These are the activations of a small neural network, seen along a few directions. Each row is one input.
In each table, some parts of the input vary, and every possible input appears once, in random order.
Descriptions start from the smaller parts, as in this example, which fits no table here: one of 6 places along a line, together with either a single point or (one of 2 separate values, together with one of 5 places around a ring) or one of 11 places along a line.
Shared parts are said once, and a part with two or three values counts as separate values.

Other details of the inputs shift rows strongly along two fixed directions, in all tables alike. That doesn't count.

A family of inputs:
row 1: 120 43 86 10 7 69 107 -138 87 202 -23 134 -139
row 2: -144 -31 -134 35 79 -44 -172 112 -15 -136 127 -86 162
row 3: 77 -1 86 -44 -141 24 135 -83 -138 78 -67 -143 -117
row 4: 107 3 51 -67 -3 -39 162 -34 -49 100 -1 -125 -212
row 5: -122 -133 -142 77 10 -12 -59 170 19 -162 -146 25 113
row 6: -82 -80 -152 98 132 10 -59 153 126 -10 -25 198 182
row 7: -104 26 -144 65 50 -84 -174 130 -27 -67 50 49 204
row 8: -144 -133 -57 34 164 -40 -122 219 132 -148 -19 53 22
row 9: 65 5 120 -189 37 75 76 -29 71 42 104 -89 -271
row 10: 76 2 116 17 -121 136 134 -181 -18 180 -76 119 -31
row 11: -111 -73 -107 18 -11 146 -84 109 151 -116 -21 265 163
row 12: -82 286 145 372 -368 -284 -77 -232 -862 245 166 -96 866
row 13: 121 72 84 -73 -53 20 58 -159 -29 96 18 -17 -88
row 14: -170 -104 -117 61 23 30 -116 102 57 -173 -101 42 121
row 15: 91 70 34 -156 10 55 58 -86 62 83 53 -19 -230
row 16: 27 -29 110 -72 -124 81 91 -190 -14 39 -40 -2 -149
row 17: 99 88 137 36 -92 30 135 -168 -91 160 127 187 30
row 18: -72 4 -174 -62 101 25 -159 158 91 -133 -1 17 133
row 19: -35 -89 -157 67 113 -59 -79 179 99 -148 -122 16 84
row 20: -131 -49 -144 79 129 -56 -157 140 118 -134 -34 47 70
row 21: 132 68 63 -12 -29 -59 142 -68 -71 119 -28 -65 -158
row 22: 39 -71 106 -27 -102 47 128 -154 -13 27 -106 -23 -188
row 23: 50 22 66 -145 -116 124 93 -133 -38 57 9 -38 -129
row 24: -20 339 180 409 -348 -212 -62 -235 -681 273 193 91 871
row 25: -112 -119 -149 66 131 -78 -74 170 83 -127 -49 44 54
row 26: -108 -83 -153 40 13 4 -40 203 -5 -138 -136 -2 124
row 27: 163 79 77 -1 -49 -44 142 -92 -112 105 -57 -87 -71
row 28: 68 -5 155 -99 -7 -1 91 -57 -10 107 82 3 -171
row 29: 111 118 127 34 -82 53 84 -166 -16 148 95 193 -44
row 30: -82 -82 -140 79 41 -29 -69 170 90 -156 -135 9 99
row 31: -156 -49 -162 -54 -3 82 -146 133 26 -176 18 -43 138
row 32: 82 44 40 -144 0 32 117 -96 -4 101 86 -27 -164
row 33: 92 52 215 2 -50 58 122 -95 -24 132 121 195 -57
row 34: 92 -24 132 -81 26 -28 135 38 -25 81 -3 -123 -247
row 35: -85 -81 -149 110 104 -121 -38 194 -6 -107 -46 22 139
row 36: -95 -99 -155 43 144 -57 -122 170 166 -137 -85 53 -29
row 37: -92 -51 -140 17 96 -19 -171 111 122 -148 -42 51 130
row 38: -80 25 -162 -53 90 29 -170 133 70 -157 40 -54 138
row 39: 72 -75 162 -60 52 -2 133 -38 75 48 -33 -11 -310
row 40: -118 -37 -140 37 103 -50 -169 128 104 -126 -3 65 75
row 41: -53 349 114 302 -300 -249 -97 -184 -738 222 176 -139 788
row 42: -100 -138 -77 64 149 -92 -57 280 72 -136 -58 30 37
row 43: 71 78 65 -125 -101 100 55 -147 17 28 58 -127 -126
row 44: 123 -4 62 -24 13 -25 137 -82 47 68 -61 -24 -277
row 45: 59 51 115 -32 -116 38 61 -198 -10 62 -18 -27 -97
row 46: 127 46 54 -52 -13 -41 103 -42 -44 103 -15 -124 -218
row 47: -142 -103 -148 57 145 -52 -104 155 111 -144 -15 52 78
row 48: 76 55 92 -78 -117 57 73 -165 6 78 5 -24 -107
row 49: -66 -74 -138 47 74 118 -83 129 249 -56 -121 183 109
row 50: -103 8 -129 35 56 -12 -222 80 9 -154 67 -101 196
row 51: 78 29 71 -83 -32 -7 116 -132 -35 120 77 1 -135
row 52: 80 -15 107 -9 -83 20 104 -154 31 41 -88 -41 -174
row 53: 110 72 87 -10 -124 -13 114 -88 -117 92 -49 -164 -82
row 54: 152 130 144 45 -113 69 82 -202 -63 137 72 167 54
row 55: -115 -58 -92 -64 136 -7 -133 253 63 -120 65 33 74
row 56: -139 -105 -59 14 134 -40 -135 206 102 -134 22 63 59
row 57: -107 24 -167 -47 104 10 -171 157 78 -140 75 -38 60
row 58: 63 24 55 -123 8 65 -5 -137 98 21 88 -124 -288
row 59: 103 5 196 10 11 39 138 -79 8 204 14 125 -85
row 60: 98 -15 136 -64 28 -32 175 19 -14 85 -27 -55 -228
row 61: -121 -10 -159 -32 95 -21 -125 160 9 -129 110 -40 141
row 62: 123 58 80 -10 -108 -2 160 -90 -73 85 -76 -88 -100
row 63: 53 21 79 -109 -84 112 11 -181 79 -7 51 -159 -204
row 64: 130 15 106 -2 -24 -18 90 -157 -12 65 -75 -39 -154
row 65: -135 -105 -159 4 128 -33 -110 154 138 -140 15 70 58
row 66: 115 35 66 -15 -25 -68 200 -63 -92 113 -10 -67 -131
row 67: -93 -66 -137 39 134 -12 -147 119 157 -165 -86 38 82
row 68: 30 -37 78 -123 -108 143 36 -186 31 -13 39 -144 -219
row 69: -33 -5 -145 46 70 -73 -105 196 -24 -94 -71 -95 150
row 70: 49 -33 145 -132 22 57 30 -75 69 25 120 -133 -277
row 71: -29 -75 -156 57 141 83 -103 137 240 -55 -103 189 123
row 72: 59 -7 105 -50 -52 76 85 -167 107 13 -75 -28 -217
Each input here is: one of 6 places along a line, together with either one of 2 separate values or one of 10 places along a line.
Changing only the place on the line of 6 turns row 44 into row 19. The same change can be made to row 40. Which row results? -> row 37
Changing only the place on the line of 6 turns row 34 into row 46. The same change can be made to row 39. Which row results? -> row 36
Change only the choice among 2 separate values in row 54. List by row number the other rows that result. -> row 71
List by row number the other rows that have the place on the line of 6 in common with row 31. -> row 3, row 5, row 10, row 11, row 12, row 14, row 16, row 22, row 23, row 26, row 68
Change only the choice among 2 separate values in row 49. List by row number the other rows that result. -> row 24

A family of inputs:
row 73: 93 -116 134 171 -17 -112 238 -49 -64 128 -254 103 -125
row 74: 41 -13 62 -114 -162 118 84 -166 -16 -1 -85 -138 -186
row 75: 143 35 42 17 -115 43 187 -111 -17 90 -216 7 -75
row 76: 182 21 40 110 -49 -72 203 -49 -52 144 -232 40 -51
row 77: -2 -122 65 -88 -199 285 50 -289 235 -101 -229 39 -243
row 78: 21 80 68 -169 -40 119 -16 -149 30 46 215 -26 -99
row 79: -61 368 -4 324 -60 -370 -230 -9 -666 194 327 -162 822
row 80: -2 -12 111 -71 -138 302 -14 -292 220 -6 43 274 -82
row 81: 172 49 75 49 47 20 135 -48 107 210 -27 289 -55
row 82: 91 -34 164 130 91 -57 178 -31 51 225 2 349 -62
row 83: 32 59 93 -123 -77 169 13 -165 50 94 165 92 -75
row 84: 137 58 48 -67 15 140 143 -75 175 145 20 260 -124
row 85: -118 211 27 426 -121 -524 -149 94 -881 90 139 -369 800
row 86: 85 54 122 -84 127 -109 36 30 -31 90 199 -58 -184
row 87: -311 -518 -333 -206 438 64 -183 659 659 -573 -213 -51 -473
row 88: 65 80 -3 -126 -106 -20 7 -147 -127 -31 -17 -359 -146
row 89: 80 -32 64 -53 -124 117 129 -133 28 27 -170 -35 -135
row 90: 127 91 -27 -63 -17 -92 61 -69 -104 39 -45 -362 -173
row 91: 69 128 26 -203 -7 56 -5 -144 26 49 230 -115 -186
row 92: 33 14 30 -147 -144 77 51 -159 -50 -47 -34 -265 -201
row 93: -407 -162 -490 128 269 65 -481 594 314 -400 15 349 593
row 94: -470 -239 -312 159 389 -221 -435 707 112 -409 168 137 460
Changing only one part turns row 77 into row 80. The same change can be made to row 87. Which row results? -> row 94
What do these inputs look like to the network? -> one of 2 separate values, together with either a single point or one of 10 places along a line
Change only the choice among 2 separate values in row 83. List by row number the other rows that result. -> row 74

A family of inputs:
row 95: 159 319 198 263 -486 4 172 -515 -504 364 54 101 452
row 96: 109 -127 104 -153 210 47 147 184 254 31 79 145 -412
row 97: -108 -1 -219 191 -3 -75 -279 90 -25 -182 -145 -74 400
row 98: 79 -193 49 -86 124 6 166 95 222 -13 -130 171 -366
row 99: -110 16 -261 192 71 -204 -104 252 -124 -64 -190 40 345
row 100: 276 179 505 95 -313 -202 442 -524 -592 492 -21 -110 -186
row 101: -133 -56 -261 159 46 -115 -133 176 -94 -125 -148 -80 359
row 102: 253 201 490 170 -524 88 361 -721 -476 454 102 112 35
row 103: -129 139 -161 -15 12 80 -231 168 -47 -55 169 120 423
row 104: -80 100 -113 79 116 -5 -298 225 82 -11 106 90 371
row 105: 334 190 542 265 -348 -150 506 -559 -515 526 -31 102 -107
row 106: -186 132 -274 -16 -14 -62 -280 71 -177 -230 134 -208 348
row 107: -97 -56 -23 -289 -10 100 -15 -98 182 -184 148 -160 -394
row 108: -25 -170 67 -170 79 71 86 143 162 -66 -8 -189 -402
row 109: -89 32 -166 119 106 -50 -105 293 -46 -18 12 119 443
row 110: -124 98 -211 91 88 -143 -344 104 -99 -174 74 -241 316
row 111: -64 -91 48 -251 -88 211 0 -2 144 -141 58 -154 -336
row 112: -45 368 -1 445 -229 -503 -134 106 -944 199 110 -342 937
row 113: 169 20 64 -152 68 213 22 -9 345 11 -56 113 -228
row 114: -51 -206 44 -94 65 72 124 -7 172 0 -146 59 -311
row 115: -32 64 -167 135 123 -152 -77 360 -65 -36 -44 136 376
row 116: 48 -95 186 -135 72 175 29 4 330 -26 3 159 -271
row 117: 113 -90 23 -134 239 -29 105 44 249 34 173 152 -463
row 118: -108 176 -198 -5 68 13 -247 15 -52 -47 250 122 324
row 119: -29 -52 90 -292 33 254 20 -4 296 -27 169 164 -298
row 120: -41 -3 -240 156 102 -180 -82 278 -38 -44 -126 133 335
row 121: 46 -11 -101 -302 -64 245 0 -3 227 -124 -5 -194 -311
row 122: -133 63 -183 118 3 -59 -351 256 -80 -150 -15 -230 379
row 123: 17 -200 68 -105 96 85 150 14 223 19 -71 151 -291
row 124: -54 -129 13 -192 148 -49 69 31 173 -107 88 -201 -427
row 125: -13 -89 96 -260 -18 286 83 -29 274 -67 61 191 -266
row 126: -19 -79 77 -172 87 6 -57 -85 205 -121 93 -199 -407
row 127: 29 -121 135 -187 170 114 117 102 256 76 120 127 -353
row 128: 91 -24 -99 -248 -73 273 63 -117 288 -38 -66 141 -211
row 129: 48 -150 69 -135 90 -24 114 191 102 -61 -46 -178 -451
row 130: 40 -196 44 -93 109 -7 165 125 136 -140 -171 -131 -445
row 131: -99 -36 -235 140 75 -80 -109 211 -32 -23 -63 114 411
row 132: 54 -132 7 -153 169 -118 113 72 113 -113 58 -191 -475
row 133: -75 160 -158 130 186 -87 -334 75 17 -30 184 99 349
row 134: -185 43 -284 15 -100 55 -210 133 -74 -260 -70 -145 352
row 135: -158 19 -271 45 -120 19 -199 34 -70 -212 -77 -46 389
row 136: -87 56 -297 98 171 -282 -180 288 -155 -178 30 -229 241
row 137: 121 -69 -88 -116 63 -26 162 32 211 -41 -258 -72 -376
row 138: -32 -204 46 -112 57 73 129 61 141 -109 -122 -147 -363
row 139: 48 -153 140 -153 114 138 169 80 244 29 11 154 -310
row 140: 196 184 469 -11 -497 3 303 -702 -568 342 101 -185 -55
row 141: 27 -149 118 60 -4 180 81 -145 373 -14 -172 272 -278
row 142: 117 -114 129 -105 140 37 194 140 192 12 -36 172 -345
row 143: -167 50 -277 68 147 -202 -215 221 -147 -147 65 -242 302
row 144: 54 -221 34 -80 98 -33 160 48 175 -109 -201 -23 -430
row 145: -153 0 -235 88 71 -91 -205 355 -133 -111 -18 -232 334
row 146: -104 62 -153 81 169 -59 -165 308 -43 23 106 89 384
row 147: -87 17 -190 310 -15 8 -179 64 144 -78 -158 243 436
row 148: -77 93 -226 91 215 -114 -197 162 -38 24 197 88 283
row 149: -29 -228 49 -85 50 38 127 -16 162 -81 -139 -45 -325
row 150: -77 -5 -260 145 83 -184 -107 320 -126 -182 -191 -167 262
row 151: 262 186 559 116 -394 -92 260 -673 -534 385 36 -221 -78
row 152: -34 2 -211 318 41 -131 -10 206 3 -20 -213 254 338
row 153: 35 -78 170 -183 140 164 -13 33 375 17 111 131 -346
row 154: -5 -153 112 -99 7 131 1 -41 198 -159 -124 -147 -350
row 155: -71 -153 6 -204 -76 238 43 -135 207 -100 -81 95 -292
row 156: 247 265 493 39 -145 -169 311 -551 -474 526 374 -42 -137
row 157: 254 205 569 113 -387 -65 279 -689 -522 464 40 -123 -69
row 158: -25 -147 22 -219 -61 246 59 -103 258 -67 -7 187 -266
row 159: -86 -43 -230 277 26 -20 -28 141 63 -26 -150 233 374
row 160: 5 -24 75 -122 201 72 -73 -81 337 -8 200 142 -342
row 161: -161 38 -257 45 -104 60 -179 28 -79 -141 -62 51 411
row 162: 2 -187 66 63 39 110 198 -47 269 6 -163 273 -248
row 163: -67 6 -4 -239 103 165 -34 -110 280 -52 245 178 -325
row 164: -3 96 -252 116 231 -196 -159 236 -35 -4 157 107 222
row 165: 263 236 628 11 -364 -83 263 -551 -511 387 167 -373 -168
row 166: -55 -132 23 -209 -90 237 38 -63 144 -206 -59 -109 -329
row 167: 90 27 -34 -267 -35 300 55 -33 286 -28 6 151 -178
row 168: -132 14 -226 169 7 -42 -272 104 8 -95 -145 33 400
row 169: -84 21 -178 156 16 -36 -241 114 47 -62 -63 115 432
row 170: -153 -29 -261 127 64 -91 -144 272 -107 -172 -140 -183 337
row 171: 191 23 -9 -163 176 53 133 171 248 81 13 99 -329
row 172: -143 -43 -261 139 53 -77 -118 181 -68 -38 -140 23 350
row 173: -47 321 49 469 -300 -317 -201 -151 -770 122 61 -306 937
row 174: 292 218 601 97 -375 -67 291 -652 -453 489 105 -31 -37
Changing only one part turns row 126 into row 124. The same change can be made to row 122. Which row results? -> row 145
Changing only one part turns row 123 into row 158. The same change can be made to row 146. Which row results? -> row 103
Changing only one part turns row 164 into row 133. The same change can be made to row 137. Which row results? -> row 97
What do these inputs look like to the network? -> one of 2 separate values, together with one of 4 places along a line, together with either a single point or one of 9 places along a line
Change only the choice among 2 separate values in row 138. List by row number the other rows that result. -> row 170
Change only the choice among 2 separate values in row 99. List by row number the other rows that result. -> row 100
